These are the activations of a small neural network, seen along a few directions. Each row is one input.
In each table, some parts of the input vary, and every possible input appears once, in random order.
A made-up example of a description, with smaller parts first: ring(8) and (point or line(11) or (values(3) and line(6))).
Shared parts are said once, and a part with two or three values counts as separate values.
(in the rows, 128 means zero)

Other details of the inputs shift rows strongly along two fixed directions, in all tables alike. That doesn't count.

Table:
x1: [ 60 108 101 101 117 138 146 143 148  86 188 130]
x2: [140 104 184  22 104 139 122 134 188 146 117 140]
x3: [200 123 161 171  86 135 140  82 149 208  59 112]
x4: [100 115 111 150 126 131 142 143  92 105 149 132]
x5: [148 122 131 131 133 132 125 112 110 133 109 108]
x6: [ 82 102 111 143 118 129 146 145  92  91 165 154]
x7: [ 92 112 109 132 133 123 149 150 114 110 153 141]
x8: [205 158 165 155 156 113  92 106 128 184  63 118]
x9: [124 157  86 223 165 113 119 115  93 123 134 109]
x10: [138 180  90 218 151 117 113 137  96 118 141 126]
x11: [ 92 111 114 133 131 122 144 144 113 109 153 156]
x12: [ 80  74 139  46 106 136 158 128 136 104 132 117]
x13: [175 142 171  82 124 119 106 124 157 157  80 129]
x14: [167 145 140 187 143 118 103 119  95 144 101 125]
x15: [201 168 146 122 143 125 100  99 143 165  72  97]
x16: [108 144  89 175 137 136 121 135 123 104 178 127]
x17: [140 110 175  17 108 148 134 130 183 147 120 125]
x18: [ 98 128 117 131 122 138 129 143 135 105 178 154]
x19: [ 81 100 127  39 107 130 151 138 161 102 136 124]
x20: [114 156  98 182 136 120 122 141 106 104 152 150]
x21: [144 128 124 130 145 126 126 118 126 141 109 115]
Description of these inputs: point or (line(4) and line(5)).

Table:
x22: [123 136  96 205 124 126 136 118  99 124 130 111]
x23: [149 126 169  16 112 142 121 118 191 144 103 110]
x24: [155 172 110 205 182 127  99 114  91 127 139 106]
x25: [143 135 147  87 102 140 127 119 171 146 121 126]
x26: [137  95 161  21 109 136 144 107 157 139  86  97]
x27: [112 163  89 194 157 111 111 147 120 106 161 139]
x28: [158 157 112 192 165 106 112 107  95 145  92 106]
x29: [ 44 104  97 100 112 127 141 182 123  58 206 170]
x30: [139 156 124 176 125 125 113 139 118 125 145 152]
x31: [ 48  88 111  43 126 119 160 166 141  82 167 144]
x32: [152 181  99 185 164 124 105 112 106 126 125  95]
x33: [122 117 145 106 114 144 130 131 154 133 152 146]
x34: [146 131 156  86 117 124 127 127 172 155 108 141]
x35: [136 166 106 177 164 120 104 135  86 108 134 125]
x36: [113 119 104 212 134 130 136 124  86 121 150 127]
x37: [ 62  67 120  98  88 143 169 154 137 102 185 162]
x38: [207 149 169 117 150 124  98  93 111 169  46  98]
x39: [146 139 117 182 127 116 129 126 126 152 115 138]
x40: [192 129 179  98 108 132 120 111 145 176  71 132]
x41: [160 102 175  73 109 131 135 117 132 156  73 125]
x42: [140 102 154  91 115 120 143 119 142 158  81 122]
x43: [106 110 110 152 144 133 132 122  96 110 142 121]
x44: [141 133 124 150 104 134 135 117 139 145 121 122]
x45: [ 41  96  98 105 120 138 145 168 134  65 220 159]
Changing only one part turns x30 into x25. The same change can be made to x38. Which row results? -> x26
Describe the family of inputs behind these rows. -> values(4) and ring(6)
Which other rows does x41 become when the values(4) part takes its other values? List them by row number. -> x22, x36, x42
Which other rows does x29 become when the values(4) part takes its other values? List them by row number. -> x23, x27, x45

Table:
x46: [110 114 157  40 119 131 126 158 159 112 146 156]
x47: [106 109 118 116 130 120 135 139 111 107 133 133]
x48: [154 141 167  59 124 134 110 133 174 147 123 143]
x49: [158 137 129 166 120 126 125 114 123 153 107 118]
x50: [157 157 139 153 125 130 107 131 151 144 136 146]
x51: [143 127 126 161 131 130 133 121 104 137 113 127]
x52: [ 97 115 123  71 123 126 143 140 157 116 142 129]
x53: [177 142 148 152 122 135 122 104 130 166  90 111]
x54: [141 148 126 144 153 129 112 120 111 122 130 111]
x55: [192 146 163 129 153 127 101  94 116 163  74 102]
x56: [145 149 137 156 143 118 104 141 114 126 129 153]
x57: [ 84  94 121  92 104 143 148 137 150 108 163 135]
x58: [ 83 107 118  92 131 135 136 146 123  93 160 129]
x59: [106 130 113 112 130 136 134 135 135 109 153 125]
x60: [190 150 155 146 121 125 116  96 137 179  69 108]
x61: [139 159 114 145 143 124 116 120 131 131 124 116]
x62: [189 147 155 147 126 122 119 100 141 183  69 107]
x63: [ 98 103 140  40 125 124 144 145 152 112 126 127]
x64: [113 144 104 158 143 132 122 126 118 110 162 121]
x65: [104 136 102 207 130 119 127 158  95 107 170 173]
x66: [ 91 151  79 188 150 115 125 146  92  87 164 131]
x67: [151 128 146 110 120 140 125 106 152 147 118 113]
x68: [111 104 150  93  91 133 141 152 154 128 148 166]
x69: [109 145  87 198 133 119 131 133 123 116 154 129]
x70: [107 118 111 125 112 131 139 133 143 117 149 130]
x71: [138 122 126 167 134 130 127 119 102 139 119 126]
x72: [177 151 147 141 155 113 108 109 119 159  71 108]
x73: [116 118 105 171 127 120 139 134  99 120 135 136]
x74: [ 99  81 150  48 117 135 141 135 134 114 125 132]
x75: [203 163 153 144 136 137 104  90 149 176  80  98]
x76: [ 97 125  92 211 120 130 141 133  95 107 171 136]
x77: [136 106 145 115 122 134 138 117 119 140 114 127]
x78: [136 132 120 165 129 119 132 122 105 137 109 130]
x79: [133 141 120 155 143 114 119 124 103 124 110 124]
x80: [100  99 136  57  95 134 151 132 169 123 132 133]
x81: [ 95 133  87 195 145 121 130 142  79  89 159 136]
x82: [ 87  96 115 139 104 137 150 139 122 112 159 138]
x83: [131 126 141  77 135 135 126 129 135 122 119 116]
x84: [ 86 100 124  48 111 134 148 145 158 105 155 132]
x85: [ 97 137  90 158 145 120 126 147 103  91 162 128]
x86: [144 128 130 154 134 116 133 122 115 149  99 126]
x87: [146 114 168  29 123 145 124 113 172 149 106 110]
Changing only one part turns x68 into x56. The same change can be made to x62. Which row results? -> x72
Changing only one part turns x49 into x85. The same change can be made to x76. Which row results? -> x54
Describe the family of inputs behind these rows. -> ring(6) and (point or line(6))
A walk changes only the ring(6) part. It starts at x71 and steps to x74. List the rest of the walk in order. -> x58, x87, x57, x82
Which other rows does x69 become when the line(6) part takes its other values? List them by row number. -> x57, x67, x70, x75, x80
Which other rows does x59 become when the line(6) part takes its other values? List them by row number. -> x52, x61, x64, x84, x87

Table:
x88: [106 159  77 231 131  98 135 146 122 120 147 156]
x89: [ 50 164  71 102 145 131 117 168 161  55 240 137]
x90: [ 69  80 121  62  85 111 171 170 179 111 146 166]
x91: [ 50 106  78 138  83 137 174 150 130  84 195 146]
x92: [140 103 177  39  88 134 141 137 152 146  95 158]
x93: [ 31  91  75 119  94 142 179 150 115  69 184 132]
x94: [170 163 124 204 146 137 104  82 110 151 102  84]
x95: [142 166 151   8 162 144  94 121 191 119 126  88]
x96: [114 134  85 226 152 144 128 116  90 118 167 103]
x97: [147 103 175  48  90 134 137 143 149 148  94 153]
x98: [196 162 140 135 130 109 119  97 172 195  60  93]
x99: [188 155 127 203 161 124  93  90  82 146  90  89]
x100: [112 130 108 214 145 117 115 144  64  97 153 138]
x101: [120 159  88 232 115 126 133 140 105 112 160 154]
x102: [ 64  51 131  42 118 147 168 133 120  92 163 136]
x103: [121 128 111 217 162 126 119 140  61 113 159 138]
x104: [ 37  85  67 125 128 101 169 164 104  72 158 139]
x105: [189 158 150 205 175 128  96 102  76 161  99 118]
x106: [138  98 165  42  75 143 150 140 176 144 109 146]
x107: [145  97 191  47 117 131 125 118 130 141  89 129]
x108: [110 154  89 222 162  85 127 144  77 114 120 140]
x109: [ 41  76  92 121 115 132 157 143  91  60 184 140]
x110: [197 234 111 172 223 117  47 105 107 123 116  84]
x111: [125 142 111 231 147 131 115 136  81 123 168 164]
x112: [ 74  66 142  62  72 143 157 158 165  98 173 164]
x113: [209 136 187 128 140 140  97 108 131 188  84 134]
x114: [208 139 176 136 130 147 105 102 154 188  96 123]
x115: [139 106 165  51 108 105 137 147 167 159  77 153]
x116: [146  93 166  54 102 156 142 108 176 163 126 113]
x117: [132  97 167  45  84 147 141 105 182 148 120 116]
x118: [ 56  86 111 141  97 129 143 174 106  78 193 181]
x119: [132  99 150  42  96 148 153 115 158 141  93  97]
x120: [180 165 115 192 154 124 112  93  80 143  80  98]
x121: [132  90 166  44 118 160 145  97 159 153 111  99]
x122: [200 208 170  80 200 119  54 124 138 139  95 105]
x123: [141 107 152  50  81 144 152 119 175 152 108 114]
x124: [ 84 140  60 207 141 106 145 138 110 108 142 109]
x125: [ 70  48 132  41 116 148 163 139 121  97 159 132]
x126: [201 147 187 130 126 129  93 102 132 176  76 135]
x127: [174 155 138 123 144 112 124  88 155 179  50  82]
x128: [189 146 163 119 154  94 111 119 125 177  38 112]
x129: [114 149  96 218 143 114 129 143  58 100 139 142]
x130: [212 217 162  95 173 132  57 120 186 154 111 117]
x131: [113 201  90 175 183 116  75 171 115  75 201 161]
x132: [104 131  74 200 139 122 138 135  66  92 145 119]
x133: [ 59  92 100 132 111 121 160 175  81  71 169 158]
x134: [178 183 124 214 154  93 101 123 113 170  76 143]
x135: [170 134 143  97 150 102 127  97 134 163  46  98]
x136: [115 145  84 231 120 132 123 123 110 115 175 120]
x137: [ 56  57 127  45  86 150 166 140 151  89 164 119]
x138: [ 81  78 146  67  76 142 153 146 164 105 165 164]
x139: [137  96 166  52 102 157 146 102 177 160 129 118]
x140: [120 142 101 234 135 139 125 131 106 122 181 154]
x141: [183 161 140 127 127 109 124  93 173 190  65 100]
Changing only one part turns x93 into x120. The same change can be made to x124. Which row results? -> x104
Describe the family of inputs behind these rows. -> ring(6) and (point or (values(2) and line(4)))
Which other rows agree with x111 in the ring(6) part? List them by row number. -> x92, x97, x113, x115, x118, x126, x131, x134
Which other rows does x108 become when the ring(6) part takes its other values? List them by row number. -> x88, x127, x134, x135, x141
